These are the activations of a small neural network, seen along a few directions. Each row is one input.
In each table, some parts of the input vary, and every possible input appears once, in random order.
A made-up example of a description, with smaller parts first: ring(8) and (point or ring(9) or (values(2) and line(6))).
Shared parts are said once, and a part with two or three values counts as separate values.

Other details of the inputs vary at random and push rows far along two fixed directions, the same in every table; ignore that.

Table:
r1: [ -7 -65 -44  40  36  34 -14 -32 -12 -38 -31  -1   4  50]
r2: [-38  20 -14  44 -25 -11 -15  18 -11   8   3  16 -34  47]
r3: [-35  20  -8  27 -21 -19 -50   7 -15   5  -1  16 -45  18]
r4: [  9  55  46 -34 -30 -35  30  27  21  45  22 -10 -13 -42]
r5: [ 20  59  36  -2 -38 -12  41  26  19  50  28  -5 -10 -10]
r6: [ 10  68  42 -36 -48 -20  17  24  16  36  20   1  -6 -39]
r7: [-45  19  -6  24 -22 -21 -29   5  -4 -10  -8  11 -58  14]
r8: [-42  19  -5  27 -26 -21 -51   4  -7   4  -7  10 -40  16]
r9: [ 41 -20   5 -41  27  23  12 -13   8  -5  -1 -14  61 -40]
r10: [-17 -68 -45  16  50  30 -29 -34 -12 -65 -34   1  -2  20]
r11: [-36  30 -16  50 -17  -8 -10   3 -11  10  -1  15 -41  41]
r12: [ 44 -27   8 -42  37  14  23 -16  14  -2   6 -21  58 -41]
r13: [ 42 -33  13 -44  28   5  21 -16  15   0  -1 -17  55 -40]
r14: [-12 -73 -44  14  45  23 -31 -33 -18 -62 -34   8  -8  23]
r15: [-35  22 -14  50 -22  -5 -11   4  -9  14   0  12 -44  41]
r16: [  3  51  47 -13 -55 -29  33  32  -7  45  45  -8  10 -34]
r17: [-35  17 -11  44 -27 -11 -17  19  -9   7   3  10 -37  50]
r18: [ 16  68  39 -37 -44 -18  18  26   8  39  27   6 -11 -37]
r19: [ 41 -18   5 -47  25  32  21 -15   9 -17  -4  -9  53 -37]
r20: [ -9 -71 -39  38  35  28 -21 -17 -10 -49 -26   4  11  58]
r21: [ 46 -35  11 -48  38  10  32 -11   9  -5  -3 -14  42 -38]
r22: [ 41 -29  10 -46  42  15  34 -12  14  -8  -2 -21  47 -40]
r23: [-37  13  -7  30 -13 -27 -42   4 -10   8   5  11 -52  19]
r24: [ 34 -22  -7 -16  24  20  37  -3   1  -8  -3  -1  60   1]
Each input here is: point or (values(2) and line(4)) or (values(3) and ring(5)).
- A walk changes only the ring(5) part. It starts at r3 and steps to r23. List the rest of the walk in order. => r21, r14, r18
- Which other rows does r5 become when the line(4) part takes its other values? List them by row number. => r1, r11, r15
- Which other rows does r7 become when the values(3) part takes its other values? List them by row number. => r10, r14

Table:
r25: [-13  20   7  -3 -23  -9 -15   4  -3   7   2   4  -5  -9]
r26: [ -8 -29 -16   7  30   7 -13 -12   1 -27 -21  -1 -12   8]
r27: [ -9 -27 -16   2  11  11 -30 -13  -6 -26 -10   3  10   6]
r28: [-10  22   9  -4 -15 -11 -18  12  -4   4   4   4  -6  -6]
r29: [ -1  10  13  13 -22  -7  10  14   3  16   6   4  -6  23]
r30: [ -6 -32 -21   3  32   2 -11 -12   0 -23 -18   6 -14   9]
r31: [ -9  18   6  -2  -5 -10  -2   4  11   6   5  -4 -27  -7]
r32: [-10 -31 -18   7  24   8 -10 -22   0 -25 -23  -4 -11   7]
r33: [ 45  19  32 -47  -1   3  44  -1  15  23  15 -16  21 -50]
r34: [ -8  18   9   1 -24  -4 -17   3  -7   8   7   7  -9 -12]
r35: [  8 -31 -23  21  18  20  -6 -11   1  -5 -16  -2  14  30]
r36: [ 56 -35   5 -36  18  27  60  -4   6 -14   1 -11  70 -20]
r37: [-16   2  11  16  -9 -27  -4   9  -8  22  21 -10  -2  -3]
r38: [-2 31 -2 18 -8  0  9  3  3 17  8  6 -5 14]
r39: [-10  26  -1  12 -13   6  19  13  -7   9   9   5  -9  12]
r40: [ -7  19   4  -9 -14 -16 -16  11  -6   8   6   8  -8  -2]
- What is each input in this table made of? => point or ring(5) or (values(2) and line(5))

Table:
r41: [-9 11  4 11 -9 -5 -1 10 -2  7 10 -1  2  8]
r42: [ -9   8   3   2 -12  -8 -12   2  -6   5  11  -2  -6  -8]
r43: [ -5   3   7   9 -11 -10   6   8   1   9   2  -3  -9   8]
r44: [-10  17   2  -1 -10  -7 -10   2   0   0   1   4  -4  -5]
r45: [-6  6  2 13 -9 -9  8  3 -5 11  6 -4 -9  4]
r46: [ 16 -26  -2 -10  22   8  22  -7   2  -6  -3 -11  32  -4]
r47: [ 22 -23   1 -18  24  12  15 -16   3 -13  -5  -7  18 -21]
r48: [ 21 -22   1 -25  10  14   4 -13   3 -14 -10  -3  31 -15]
r49: [ -4  15  -2  -6  -6  -5  -8   7   0   2  -1   5 -15  -4]
r50: [ 1 16  0 14 -1  0 -4 -1 10 22  1 -4 -7  9]
r51: [ -4  12   3   6 -20   0   0   6   0   5   0   6  -2  10]
r52: [ 22 -27   1 -12   9  14  13  -4   2  -6   0  -6  35  -3]
r53: [-6 18 -2  6 -7  2  7 10  2  2  2  2 -8  7]
r54: [-10  18   0  -3  -4  -3  -5   7   3  -2   0   2 -14  -6]
r55: [ 13 -28   0 -19  25   5  11  -9   4 -10  -6 -11  28 -18]
r56: [ 25 -24  -3 -25  26   9  13 -12   7 -10  -5  -3  20 -16]
r57: [ -9   5   4   5  -6 -13  -3   1  -4   7   4  -4 -14 -10]
r58: [-59 -87 -72  79  36  25 -75 -37 -35 -70 -38  13 -29  79]
r59: [-12  11   6   1  -7 -11 -13   6  -2   3   8  -2  -3  -4]
r60: [ 20 -18   0 -24  21  21  11 -14  -1 -14  -8  -6  23 -20]
r61: [ -5   6   3   7  -5 -11   4   9  -3  14   5   2  -7  10]
r62: [ -6  14   0   9 -16   2   1   2  -5   8   5   7  -2   5]
r63: [ 18 -33   3 -19  19   5   9  -8   5 -11  -8  -9  24 -17]
r64: [ -3  15   1  -3 -11  -9 -14   3  -4   4   0   8  -6  -3]
r65: [ -1  15   0   7 -13  -3  -2   8  -4   8   2  10  -1   9]
r66: [-2  9  5 10 -9 -6 -5 12 -5 10 10  5  0  9]
r67: [ -4   8   7  -1  -6  -8  -2   3   7   0   0   1 -21  -4]
r68: [ -8   4   5  -2  -2 -16  -7   6  -2  10   3   2 -13  -4]
r69: [ -1  16  -4   3  -8   0   4  10  -1   7   1   6 -10   9]
r70: [ 19 -29   2 -22  13   9   1  -9   2 -12  -3  -8  31 -14]
r71: [ -6  14   1   8  -3  -5  10   5   5   4   5   0 -12   8]
r72: [ 21 -22   1 -27  17  18   9  -9   6 -17 -12  -6  22 -15]
r73: [ -7  17   0   9 -13  -1   1   7   0   5   3   6   1   7]
r74: [ -2  16   2   5   1  -4 -16  -5  11  18  -1  -4 -13  -3]
r75: [ -5   9   7  -1  -7 -12 -16   7  -6   5   8   3  -5  -3]
r76: [ -1   9   5   7  -9  -4   9   5   6   4   2   0 -16  10]
r77: [ -9  14   3  -1 -14  -3 -10  -3  -6   3   3   5  -7  -7]
r78: [ -2  12   2  11  -6  -3  11   1   0   6   5   0 -15   5]
r79: [ -3  14   3   4 -13   3   5   9   2   3  -1   3 -12   9]
r80: [ -9  12   3   0   0  -9  -1   3   7   1   3   1 -18  -5]
r81: [ -5  16   1   7  -9   6   7   4  -4   5   3   3 -11   5]
r82: [ 26 -22  -5 -15  23  12  23  -9   5  -6  -3  -2  24  -2]
- The inputs of r77 and r62 match in every part but one. If r55 is changed in the same way as r77 into r62, which row does it become? => r46
- The inputs of r72 and r79 match in every part but one. If r63 is changed in the same way as r72 into r79, which row does it become? => r43
- What is each input in this table made of? => values(2) and (point or (values(4) and ring(5)))
- Which other rows does r76 become when the values(2) part takes its other values? List them by row number. => r67
- Which other rows does r67 become when the values(4) part takes its other values? List them by row number. => r47, r56, r80
